A small network was shown many inputs. Here are its activations along a few directions, one row for each input.
Each table varies a few parts of the input and shows all the possible inputs, shuffled.
A made-up example of a description, with smaller parts first: line(6) and (point or line(11) or (values(3) and ring(5))).
Shared parts are said once, and a part with two or three values counts as separate values.

Other details of the inputs vary at random and push rows far along two fixed directions, the same in every table; ignore that.

A family of inputs:
x1: [ 53,  30, -46,  34,  34, -38, -55, -12, -69,  29,  49,  57,  31]
x2: [ 52,  58,   6,  39, -54,   6, -21, 104,  35, -11, -55, -87,  86]
x3: [ 62,   8, -75,  37, -61,  10, -65,  37,   1, -28, -79, -12, -21]
x4: [ 91,  52, -46,  75, -33,   1, -35,  42,   4,   0,  -7,  -8,  35]
x5: [-31, -82,  48, -24,  47, -56,  -2, -67,  -9,  -1,  27,  -5, -37]
x6: [-37,  27,  12, -54,  51, -18,  27, -21, -37,  32,  41,  17,  -6]
x7: [-31, -44,  46, -20, 109, -49, -13, -76, -52,  65,  14,  51, -59]
x8: [-53,  26, -25, -61,  -4,   8,  13, -28,  -6,   4,  31, -20,  -6]
x9: [-52, -28,  23, -42,  17, -11,  29, -22,  29,  -4,   5, -49, -13]
x10: [ 77, -24, -25,  53,  29, -23, -69,   5, -48,  12, -26,  67, -43]
x11: [-56, -35,  58, -57, -62,  43,  77,  34,  64, -46, -60, -46, -13]
x12: [-70,   5,  -1, -47,   4,  29,  19, -43, -15,  15,  44,  23,   5]
x13: [-73,  -4,  17, -40,  11,  26,  30, -38,   9,   1,  32,   2,   8]
x14: [ -6,  -9,  33,  -9,  16,  29,  52,   7,  -2,  -4,  -2,  25, -22]
x15: [-18, -38,  43,  14,  87, -26, -25, -66, -51,  70,  12,  76, -23]
x16: [ 86, -21, -21,  76,  52, -69, -66,  -3, -44,  11,  21,  31,  28]
x17: [-17, -45,  47,  -9,  77, -29,  22, -81, -36,  36,  83, 118, -31]
x18: [-63, -35,  36, -22,   9,  15,  29, -17,  29,  -1,  12, -22,   9]
x19: [-78,  10,  27, -32, -49,  66,  80, -12,  57,  -4, -13, -32,  -7]
x20: [-46,  67,  21, -47, -37,  60,  60,  39,  29,  26,  20,  10,  32]
x21: [-78, -20,  72, -40, -68,  43,  70,  19,  80, -23, -30, -51,   6]
x22: [  18,   79,  -76,   -6,  -60,   11,  -29,   50,   31,  -37,  -21, -100,
   40]
x23: [ 70,  62, -49,  44,   2, -23, -32,  43, -15,  -2, -20, -63,  29]
x24: [-92,  26,  22, -65, -21,  45,  24,   1,  49,  25, -53, -79, -12]
x25: [106, -37, -28,  66,  28, -47, -54,  25, -38, -28,   6,  47, -15]
x26: [  39,   63,  -94,  -12, -101,   46,  -12,   74,   14,  -52,  -39,  -34,
   18]
x27: [-64,  55,  37, -67,  18,  18,  67,  26,  23,  12,   1, -51,  19]
x28: [-57, -47,  62, -19,  -6,   7,  21, -14,  29,  -6,  -1, -31,  11]
x29: [ 85, -14, -32,  53,  62, -88, -64,   2, -46,   1,  18,  -2,   1]
x30: [ -4, -41,  75, -17,   7,   7,  44,  32,  13, -16, -18,  14, -13]
x31: [ 65,  -4, -74,  50,  15, -52, -64, -42, -38, -11,  16, -21, -12]
x32: [ 81, -44, -68,  53,   1, -33, -45, -38, -44, -37,  -3,  43, -41]
x33: [-29,  18,  32, -18,  44,  -2,  27, -16, -14,  25,  33,  26,  29]
x34: [-42, -80,  17, -48,  44, -10,  39, -87, -31, -18,  40,  91, -72]
x35: [ 53,  16, -57,  21, -85,  23,  -9,  82,  44, -66, -67, -65,  16]
x36: [ 72,  47, -38,  66, -35,  10, -68,  48,   6,  27, -44,   2,  18]
x37: [ -60,  -76,   33,   -7,   36,   -5,   -9, -103,  -16,   36,   15,   81,
  -71]
x38: [-79,  -6,  41, -39, -55,  51,  72,  20,  78, -18, -19, -45,   5]
x39: [ 59, -16, -63,  72,  12, -29, -70, -42, -42,  -7,  22,   9,   5]
x40: [-17, -72,  81, -19,  97, -72,  12, -52, -37,  28,  35,  29, -32]
x41: [ 29,  56, -85,  18, -78,  20, -37,  25,   1, -25,  13,  -7,  20]
x42: [-66,  39,   1, -42, -66,  60,  56,  19,  59, -24,  -7, -36,  13]
x43: [ 91, -21, -17,  74,  18, -51, -53,   6, -14,   3,  23,  44,  12]
x44: [-60, -70,  28,  -5,  63, -10, -31, -98, -35,  45,  18,  61, -47]
x45: [-30,  50,  22, -46, -35,  67,  68,  74,  38, -24, -24, -21,  15]
x46: [ 93,  22,  -3,  69, -47, -24, -44,  68,  22, -14, -24, -23,  47]
x47: [ 81,  55, -47,  73,  -6, -12, -44,  39, -19,   7, -16, -27,  56]
x48: [-52,  42,  26, -71, -29,  72,  77,  55,  18,  -2,  -2,  12,   2]
Each input here is: values(2) and line(4) and (point or line(5)).
Changing only the values(2) part turns x6 into x8. The same change can be made to x10. Which row results? -> x3
Changing only the values(2) part turns x26 into x48. The same change can be made to x21. Which row results? -> x46
A walk changes only the line(5) part. It starts at x5 and steps to x9. List the rest of the walk in order. -> x31, x22, x8
List by row number the other rows that have the values(2) part and the line(4) part in common with x43. -> x4, x17, x20, x36, x46
Change only the values(2) part in x37. List by row number the other rows that result. -> x36
Change only the line(4) part in x18. List by row number the other rows that result. -> x9, x35, x38
Change only the line(5) part in x47. List by row number the other rows that result. -> x1, x2, x16, x33

A family of inputs:
x49: [-46,  27,  33, -37, -36,  46,  42,  35,  42,   4, -41, -34,   4]
x50: [  22,  -99,  -24,   29,   79,  -70,  -53, -120,  -68,    2,   54,   96,
  -77]
x51: [-44,  16,  11, -27, -47,  42,  34,  21,  51,  -9, -45, -65,  -3]
x52: [ 81,  -5, -43,  71,  -3, -33, -64,  12, -18,  -8,  -5,  22,  12]
x53: [ 87,   9, -57,  66, -15, -22, -71,  10, -32,  -5,  -9,  21,  -1]
x54: [ 44, -72, -15,  53,  45, -65, -60, -67, -36,  -4,  26,  43, -38]
x55: [-46,   8,  59, -38, -15,  47,  76,  32,  37,  -2, -14, -20,   6]
x56: [-69,  89,  19, -53,  13,  46,  50,  33,   9,  45,   6, -41,  47]
x57: [-74, -38,  51, -46,   5,  19,  45, -40,  15,  10, -10,   0, -28]
x58: [  45, -107,   15,   31,   93,  -93,  -44,  -83,  -74,    7,   55,   96,
  -57]
x59: [-73,  41,  55, -52,  61,  14,  48, -21, -13,  70,  30,   8,  18]
x60: [-46,  32,  12, -41, -45,  53,  63,  31,  45, -11,  -9, -21,  20]
x61: [-13,  39,  28, -23, -44,  38,  45,  76,  50, -21, -44, -61,  28]
x62: [ 63,  95, -42,  46,   4, -14, -59,  61, -12,  30,   0, -47,  76]
x63: [-65, -35,  40, -45,  32,  25,  55, -50,  -3,  19,  19,  57, -35]
x64: [ 94,  52, -72,  67, -75,  -4, -79,  95,  25, -34, -58, -77,  49]
x65: [-98, -71,  63, -70,  36,   3,  66, -87,  -1,   6,  46,  43, -42]
x66: [ 43, -61, -45,  37,  37, -54, -68, -70, -57, -10,  27,  59, -40]
x67: [-26,  11,  24, -24, -40,  27,  41,  44,  45, -26, -40, -71,  24]
x68: [-58, -18,  48, -38,  12,  29,  56, -26,  14,  23,  -4,  28, -22]
x69: [-42, -13,  51, -18,  -2,  33,  41,   2,  22,  12,  -1,   7,  -3]
x70: [ 49,  -8, -62,  34, -22, -30, -46, -14,  -9, -34,  12,  -8,  -7]
x71: [-44,  34,  15, -40, -51,  59,  59,  33,  38, -13,  -4, -23,  17]
x72: [-53, -30,  69, -40,  26,  19,  76, -12,  17,   9,   6,  22, -11]
x73: [ 57,   8, -48,  31, -17, -28, -46,   8, -20, -25,  12,  18,   3]
x74: [ 59, -20, -41,  41,   1, -38, -65,  -7, -27,  -3, -10,  15, -17]
x75: [-12,  56, -29, -22, -73,  56,  10,  75,  49, -22, -56, -76,  25]
x76: [ 33, -34, -25,  22,  32, -32, -44, -40, -44,  -3,  20,  62, -35]
x77: [-83, -52,  62, -55,  48,  27,  65, -71, -14,  25,  36,  72, -52]
x78: [-68, -49,  44, -58,  23,   3,  48, -49,   2,   5,  35,  38, -35]
x79: [ 65, 112, -76,  37, -16, -16, -52,  59, -24,  11,  21, -43,  73]
x80: [101, 116, -66,  56, -12, -21, -61,  96, -15,   5, -11, -70,  88]
x81: [ 99,  21, -56,  77, -30, -34, -86,  48, -10, -22, -27, -14,  25]
x82: [ 44, -74, -12,  51,  42, -66, -66, -63, -45,  -3,  24,  47, -27]
x83: [-25,  19,  17, -21, -46,  35,  47,  49,  58, -28, -43, -83,  16]
Changing only one part turns x51 into x70. The same change can be made to x74. Which row results? -> x78
What is each input in this table made of? -> line(5) and (point or line(6))

A family of inputs:
x84: [-24, -61,  62, -17,  23, -18,  30, -41,   9,   2,   6,  21, -32]
x85: [ 10, -65,  -7,  18,  21, -48, -41, -59, -13, -13,   9,  30, -39]
x86: [-49, -79,  73, -31,  33,  -1,  47, -48,   9,  19,   6,  40, -49]
x87: [ 56,   0,  -6,  45,  -5, -11, -26,  37,  -8,  -5,   0,  15,  10]
x88: [-43,  36,   1, -41, -29,  58,  31,  12,  10,  10, -11,   9,   8]
x89: [ 33, -42,  29,  30,  44, -42, -12, -28, -31,  -1,  40,  58, -13]
x90: [ 54,  34, -12,  37, -41,  27, -14,  77,  13, -19, -42, -11,  27]
x91: [  3, -38, -28,  16,  22, -22, -29, -67, -37,   6,  30,  48, -46]
x92: [-58, -11,  17, -28, -39,  38,  24,  17,  53,  -9, -45, -41, -12]
x93: [-84,  -7,  89, -31,  81, -13,  36, -50, -18,  81,  19,   9,  15]
x94: [ 40,   4, -10,  16, -38, -10,  -6,  49,  29, -35, -37, -73,  26]
x95: [ 34,  50, -24,  37,  39, -10, -44,   8, -13,  38,   2, -27,  38]
x96: [ 29, -24, -34,  31, -25,  -1, -49,   1,   2, -20, -44,   3, -21]
x97: [ 73, -10, -28,  53, -34,  -7, -45,  37,   3, -21, -53,  -6,  -2]
x98: [ 18,  55, -51,   3, -49,  30, -24,  40,   3,  -3,  -3, -18,  25]
x99: [-72, -40,  33, -44,  29,   0,  41, -78,  -6,  10,  38,  29, -47]
x100: [-32,  35,  15, -29, -18,  39,  53,  33,  28,  10,   1,  -2,  16]
x101: [-32,  32,  16, -40,  -8,  20,  61,  31,  23, -10,  13, -27,  30]
x102: [ 25, -28, -37,  23,  -9, -35, -45,  -5,   1, -36, -11, -38,  -2]
x103: [ 37,   0, -51,  10,  19, -41, -41, -26, -44, -10,  50,  20,   9]
x104: [-38,  42,  24, -38, -22,  34,  63,  30,  35,  -1,   6, -18,  26]
x105: [ 28,   7, -57,  23, -25,  11, -37, -11, -19, -11, -19,  11, -22]
x106: [ 26,  44, -23,  10, -24,  26,  11,  42,   4,  -5, -17,  16,  20]
x107: [-35,  16,  51, -32, -10,  26,  65,  48,  35, -19,  -5, -47,  30]
x108: [ 18,  24,   8,   5,  89, -53, -45, -23, -60,  61,  31,  29,  -4]
x109: [ 39,   8, -46,  20,   7, -30, -48, -26, -39,  -3,  42,  36,   3]
x110: [-56,  19,  -5, -46, -32,  31,  44,   2,  31, -20,  -4, -64,   4]
What is each input in this table made of? -> values(3) or (line(4) and ring(6))
Change only the line(4) part in x101. List by row number the other rows that result. -> x100, x104, x106
Change only the ring(6) part in x106. List by row number the other rows that result. -> x88, x90, x96, x97, x105
